Each row below holds a small network's activations on one input, seen along a few directions.
Each table varies a few parts of the input and shows all the possible inputs, shuffled.
Descriptions start from the smaller parts, as in this example, which fits no table here: one of 2 separate values, together with either a single point or one of 11 places around a ring or (one of 4 places along a line, together with one of 5 places around a ring).
Shared parts are said once, and a part with two or three values counts as separate values.

Other details of the inputs vary at random and push rows far along two fixed directions, the same in every table; ignore that.

Table:
row 1: [-11.3   8.1 -23.7   5.6 -42.3 -40.4 -14.1 -33.0 -28.7 -37.0  22.1]
row 2: [-13.6 -17.8  -9.3 -19.5   0.1 -20.5 -11.5 -27.3 -28.1  19.7  21.9]
row 3: [-11.3 -15.2  19.5  -8.7  -1.8 -26.9 -22.8 -31.5  10.3  22.5  40.7]
row 4: [ -0.3 -16.9 -19.0 -25.5  -7.4 -20.2 -19.0 -10.1 -22.8   9.5  33.1]
row 5: [ -4.7 -10.7 -11.4 -18.9  -1.9 -21.0 -13.3 -24.2 -22.6  32.2  22.7]
row 6: [ -7.1   7.3   9.8 -10.6  -5.3 -22.4 -18.6 -12.6 -32.6  27.2  44.7]
row 7: [-16.2   2.2  10.6  -7.9  -3.4 -21.2 -14.9 -13.8 -36.2  12.4  41.1]
row 8: [ -3.1   2.5 -29.9  -9.7 -42.3 -35.1 -12.3 -19.0 -23.8 -34.6  26.9]
row 9: [  5.7  17.2 -38.1  32.1 -28.9   9.3  24.8 -11.8  23.5 -72.1 -77.0]
row 10: [ 12.5  23.6  32.1  21.4  57.3  44.9   0.7  31.7  17.9  25.9 -10.0]
row 11: [  0.7 -16.6 -12.5 -27.8  -6.9 -20.2  -9.9  -9.5 -25.9  25.0  27.8]
row 12: [ -5.0   6.6   4.1  29.5 -17.7  -7.4  28.1   7.5  35.4 -41.9 -72.8]
row 13: [ 14.9 -13.5  13.5  -0.6  22.8  41.4   9.9  32.1  39.5  14.2 -24.6]
row 14: [15.2 23.1 57.4  7.9 80.4 55.6 -0.1 47.5 15.0 74.0  1.7]
row 15: [ 25.8 -13.7  52.5 -10.8  51.8  63.2 -15.0  61.2  36.0  48.7  11.1]
row 16: [-12.6 -30.0 -30.7  -9.6 -10.7 -23.6  -2.4 -17.8  -3.2  17.9  41.2]
row 17: [  6.4   0.9  10.2  -2.8  27.8  37.0  14.4  34.3   8.1   5.1 -28.0]
row 18: [  1.6   1.4 -12.4  23.6 -21.8   8.4  29.8  -2.8  49.4 -48.5 -63.6]
row 19: [  4.6  18.2   5.4   7.5  -0.9  25.6  17.7  28.7   5.8 -28.8 -27.1]
row 20: [ -1.7  21.1 -18.4  44.7 -25.7  -2.4  38.6 -23.7  10.3 -78.0 -66.7]
row 21: [ -0.6   2.4  -9.5 -20.0 -23.2 -24.2 -10.2  -6.0 -27.3   6.6  34.8]
Each input here is: either one of 2 separate values or one of 4 places along a line or (one of 3 separate values, together with one of 5 places around a ring).
Start at row 11 and move only the place on the ring of 5, one step at a time. The first step leads to row 21. Which rows follow, in order?
Answer: row 6, row 14, row 5

Table:
row 22: [ 11.3  -6.7 -41.3   8.1 -51.9  -2.3  12.9 -13.4  -2.0 -76.2 -21.1]
row 23: [-13.2 -27.0  17.7 -34.6  39.7  -7.3 -16.7   0.9 -22.3  65.7  28.0]
row 24: [  7.0  -6.9   3.5 -14.8  32.3   8.5 -26.1  -9.0  -3.7  48.8  41.6]
row 25: [-13.9  14.2  31.1 -12.5  37.0  -6.1 -25.2   3.4 -44.3  48.6  40.9]
row 26: [ -7.7 -36.6 -36.7 -23.5 -72.9 -59.8  -7.3 -45.3  -8.9 -45.3  11.6]
row 27: [ 16.2  27.3  43.2  10.0  42.0  51.0   7.9  67.7  -1.0  20.2 -15.8]
row 28: [ 12.3  26.7  -9.7  37.4  32.5  57.5  38.3  27.8  30.1 -16.7 -59.3]
row 29: [ -7.1  16.9 -26.1  35.1 -66.3 -35.1  13.5 -35.1  16.3 -87.1 -20.7]
row 30: [ -2.1  -8.3   4.7 -32.8  52.7  13.9 -30.3   8.6 -43.2  73.6  59.9]
row 31: [ -8.9 -27.4 -35.5 -11.9 -32.0 -40.5 -23.2 -37.0 -13.0  -9.4  61.3]
row 32: [-26.3   7.0 -10.8  -2.4 -28.3 -64.3  -9.5 -60.7 -46.9   6.8  47.5]
row 33: [  3.6  16.3 -68.0  12.7 -66.5 -14.3  29.2 -14.9  -6.0 -91.0 -53.9]
row 34: [ 14.1   2.4  22.5  -9.4  27.5  46.4  16.4  63.3  30.6  22.2 -44.4]
row 35: [ 16.5  -7.6  47.7   3.4  60.8  49.2   5.4  34.7  48.0  46.0 -38.7]
row 36: [-12.9  -5.5  -2.2  -2.2 -29.7 -63.6 -28.6 -64.1 -36.2  -3.0  46.3]
row 37: [ 12.5  -1.3  17.3  27.7   9.2  43.0  24.3  39.5  73.6 -18.5 -56.1]
row 38: [-16.0 -25.4  22.9 -30.6  30.7 -16.2  -9.1  -6.8  -8.3  87.5  46.6]
row 39: [ 14.7  42.0  19.4  40.2 -16.7  40.0  28.1  40.2  37.2 -72.1 -73.7]
Changing only one part turns row 32 into row 29. The same change can be made to row 38. Which row results?
Answer: row 37
What is each input in this table made of?
Answer: one of 3 separate values, together with one of 6 places around a ring
Which other rows does row 22 become when the place on the ring of 6 takes its other values? List them by row number.
Answer: row 24, row 28, row 30, row 31, row 33
Which other rows does row 39 become when the choice among 3 separate values takes its other values? List them by row number.
Answer: row 22, row 26
